A small network was shown many inputs. Here are its activations along a few directions, one row for each input.
Each table varies a few parts of the input and shows all the possible inputs, shuffled.
A made-up example of a description, with smaller parts first: one of 6 places along a line, together with either a single point or one of 9 places around a ring or (one of 3 separate values, together with one of 8 places around a ring).
Shared parts are said once, and a part with two or three values counts as separate values.

Rows:
row 1: [-29.3 -38.5  20.0  -1.3  -2.9  13.3  -4.7  24.3   4.9 -14.4  10.6   1.8
 -19.9 -20.1 -11.9  70.6 -21.5]
row 2: [ 39.3  44.6 -28.6  10.4  21.2 -15.3  -3.7   9.1  19.9  26.8 -17.7 -10.5
  -4.3  12.9 -40.1 -80.9  51.9]
row 3: [-11.4  -8.4   8.0 -18.6 -20.4  29.7   9.8  -0.6  -3.9  -3.1   3.3  21.7
   9.3  16.9   4.0  66.2 -21.3]
row 4: [ 21.9  10.2 -24.8 -16.9  13.6 -27.6 -15.6  -7.0  37.3  -7.9 -12.4  10.3
  28.9 -10.8 -16.5 -11.9  21.7]
row 5: [  7.9  -6.7  12.8  12.6  12.0 -10.5   3.1   5.1  38.0 -34.5  10.7  10.7
 -21.4 -19.2  -1.6 -22.9  29.0]
row 6: [ 43.6  55.6  -3.5  21.4   2.2  19.6  27.7  -1.8  12.5  12.5  -0.2   8.7
 -26.2  39.7 -13.2 -93.3  57.5]
row 7: [-28.0 -13.9  11.6  -5.6 -25.4  12.1   5.7 -27.8 -59.1   7.4   6.5  -8.0
  19.4  12.3  54.6  31.3 -57.3]
row 8: [-46.3 -45.5  24.1  11.4  -7.1  -4.4  -6.5  -1.5 -51.9  -2.3  13.8 -29.8
  -8.4 -23.7  40.8  35.0 -56.8]
row 9: [-32.5 -28.2 -13.7 -18.0  -6.1 -22.4 -25.2 -15.4 -52.1  23.9 -10.8 -27.0
  40.2 -15.6  26.2  44.6 -62.3]
row 10: [-15.6 -21.2 -17.1 -30.2  -0.9  -4.5 -22.1  11.3   3.8  13.3 -12.8   3.2
  29.7 -12.3 -27.1  80.4 -26.9]
row 11: [ 25.3  22.9   0.3  -4.7  -6.3   7.9  16.3 -17.4  31.0 -22.4   4.3  29.6
   7.3  15.9  11.8 -24.8  26.6]
row 12: [ 24.9  29.1  10.9  39.6  20.2   2.1  15.2  21.8  19.7   0.7   4.5 -10.7
 -54.7   3.8 -27.1 -94.1  59.4]
The inputs of row 1 and row 10 match in every part but one. If row 8 is changed in the same way as row 1 into row 10, which row does it become?
> row 9
What is each input in this table made of?
> one of 3 separate values, together with one of 4 places along a line
A walk changes only the place on the line of 4. It starts at row 6 and steps to row 11. List the rest of the walk in order.
> row 3, row 7

Rows:
row 13: [-29.2   1.3 -12.0 -11.9 -20.5  -5.7 -20.3 -25.6 -48.8  17.6 -18.8  -5.0
  33.2   5.0  29.0  40.3 -57.6]
row 14: [-13.8 -47.8  10.8 -16.8   5.8   4.3   7.8  18.2  39.2 -30.5  16.9  18.4
   4.2 -20.2   5.6  71.9  -3.5]
row 15: [  5.4 -10.9 -22.0   7.9  29.1 -45.1 -24.0   9.2   4.9  20.7 -11.7 -24.2
  -8.3 -25.4 -35.9 -39.1  25.3]
row 16: [ 50.8  57.1 -19.5  -8.5 -11.0  20.5  20.4 -11.9  53.5   9.0 -11.1  40.1
   4.9  36.8 -23.6 -48.1  59.7]
row 17: [ -1.6  16.3   7.4  -5.3 -12.1  37.1   8.9  10.8  13.9  -3.6   2.2  25.5
 -23.2  17.0 -38.7  29.7  13.7]
row 18: [ 27.8  28.3  12.2  38.5  -5.6  12.5  37.0 -26.1  -0.9 -17.9  32.7   1.3
 -25.2  21.7  52.8 -91.2  24.3]
row 19: [ 12.9  33.9  -6.3   2.0  -2.1  19.1  -3.8  16.1   7.9   9.2 -11.7  10.5
 -16.1  26.1 -38.2  14.6   8.4]
row 20: [-16.9  -5.2  23.9   7.4   9.2 -11.9 -14.8   2.4   9.4 -19.1  -3.8  11.1
 -24.5 -37.2 -24.8   7.4   3.4]
row 21: [ 37.4   1.1 -21.3 -25.9   2.5  -7.9  -6.6  -7.3  67.7 -41.1   0.9  28.6
  27.0   4.7   2.0  -2.5  24.5]
row 22: [-17.1 -20.9  27.0   0.1  17.8 -20.2   2.7  12.1  15.2 -16.8 -12.0  17.8
 -20.7 -33.5 -13.1   4.8  23.9]
row 23: [-13.9 -33.2   6.3 -11.7  -6.6  11.1  -9.2   9.6  32.5 -34.3  21.0  10.8
   0.7 -24.6  -8.5  74.7 -22.6]
row 24: [ 22.5  39.0 -11.8  -3.2   5.5  19.3   9.0  19.8  10.5  29.0 -16.7  -1.3
  10.2  26.0 -41.7 -16.0  23.7]
row 25: [ 11.2 -36.9 -32.1 -11.9  16.4 -17.7 -23.5  21.0  25.6   8.5  17.1 -19.7
  17.7 -15.9 -15.3  32.8  -0.7]
row 26: [  3.5 -17.8  -4.9  28.0   5.1   3.2   9.0   4.6 -40.9  20.2  17.3 -46.6
 -33.3   9.5  23.2 -57.1   0.7]
row 27: [-16.1  11.4 -16.0 -25.3 -12.0 -10.5  -7.0 -18.5 -48.5  38.9 -21.2 -17.3
  54.9   4.5  26.1   7.3 -46.5]
row 28: [-27.5 -28.4  13.5 -21.7 -15.3   1.2  11.3 -22.3 -34.9   4.8  -9.4  18.3
  28.9   2.9  33.5  55.1 -34.0]
row 29: [-29.6 -13.6   8.8 -16.3 -24.7   9.5  -6.5 -29.9 -40.6   6.5  -3.0  14.2
  25.2  -2.9  23.0  54.9 -57.7]
row 30: [-15.9   7.7   3.3  16.0  14.4 -28.6 -27.6   3.8   4.5 -10.6 -20.5  -9.4
 -16.5 -26.2 -23.8  -9.8   5.2]
row 31: [ -7.6  10.1  18.2  32.1   0.6  12.9  20.8   6.1 -38.7  13.8  14.7 -40.6
 -17.0   9.5  31.8 -61.8 -11.3]
row 32: [ 25.0  29.6 -11.8 -21.4  -7.7 -12.9   3.1 -54.0 -10.1 -17.3  -1.0  17.3
  48.5  32.4  35.3 -16.0   5.4]
row 33: [  3.2 -12.9 -15.0 -16.3   7.6  -7.2 -12.6  20.6  29.9  -2.3   1.9 -18.2
  31.0 -16.8 -10.1  30.2 -10.7]
row 34: [ -1.0   1.5  12.3 -11.6  -6.5  30.0  28.1  20.4  20.2   2.5  -4.5  31.5
 -18.5  19.8 -27.3  28.0  35.8]
row 35: [ 36.6  14.2 -30.3  -2.4  15.3   7.7  -1.2  21.7   5.3  38.0  -5.3  -2.4
  -5.1  24.5 -47.0 -11.4  30.1]
row 36: [ 29.8  33.4 -11.5   3.5  15.8 -29.9  -3.4 -15.3  42.5 -22.4 -15.2  28.5
   4.4 -16.0  -8.3 -77.4  47.9]
row 37: [ -3.7  16.3  -1.2   7.6  23.5 -33.4 -13.7  10.0   7.5  11.1 -21.5 -19.9
   7.3 -26.4 -28.4 -42.3  15.4]
row 38: [ -4.1 -14.4 -35.9 -25.9  -5.6 -20.0 -17.0 -19.9 -50.8  46.9 -12.7 -22.7
  37.9   4.1  19.1  11.1 -34.9]
row 39: [ -7.6 -19.2 -11.0  -2.5  -2.1  -5.0 -21.8  14.2  25.8 -23.8   8.6  -7.1
   8.7 -17.6  -5.6  62.3 -22.5]
row 40: [-22.2  -0.1  22.9  38.9  -9.4  16.7   3.2   0.4 -39.3  -8.2  13.6 -29.4
 -41.2  12.1  35.0 -29.6 -21.4]
row 41: [-19.2 -11.9  46.4  32.5 -15.9  29.6  17.5   0.3 -33.8 -14.5  32.0  -7.1
 -49.6   0.5  31.8 -11.3 -24.3]
row 42: [-19.0 -27.9  49.7  24.1 -11.3  21.6  34.3   9.8 -28.9 -14.3  21.4  -3.1
 -45.2   5.4  41.8 -11.3   0.4]
The inputs of row 21 and row 18 match in every part but one. If row 25 is changed in the same way as row 21 into row 18, which row does it become?
> row 26
What is each input in this table made of?
> one of 5 separate values, together with either a single point or one of 5 places along a line
Which other rows agree with row 37 in the choice among 5 separate values? List them by row number.
> row 15, row 20, row 22, row 30, row 36
Which other rows does row 20 become when the choice among 5 separate values takes its other values? List them by row number.
> row 17, row 23, row 29, row 41
Which other rows does row 27 become when the place on the line of 5 takes its other values? List them by row number.
> row 13, row 28, row 29, row 38
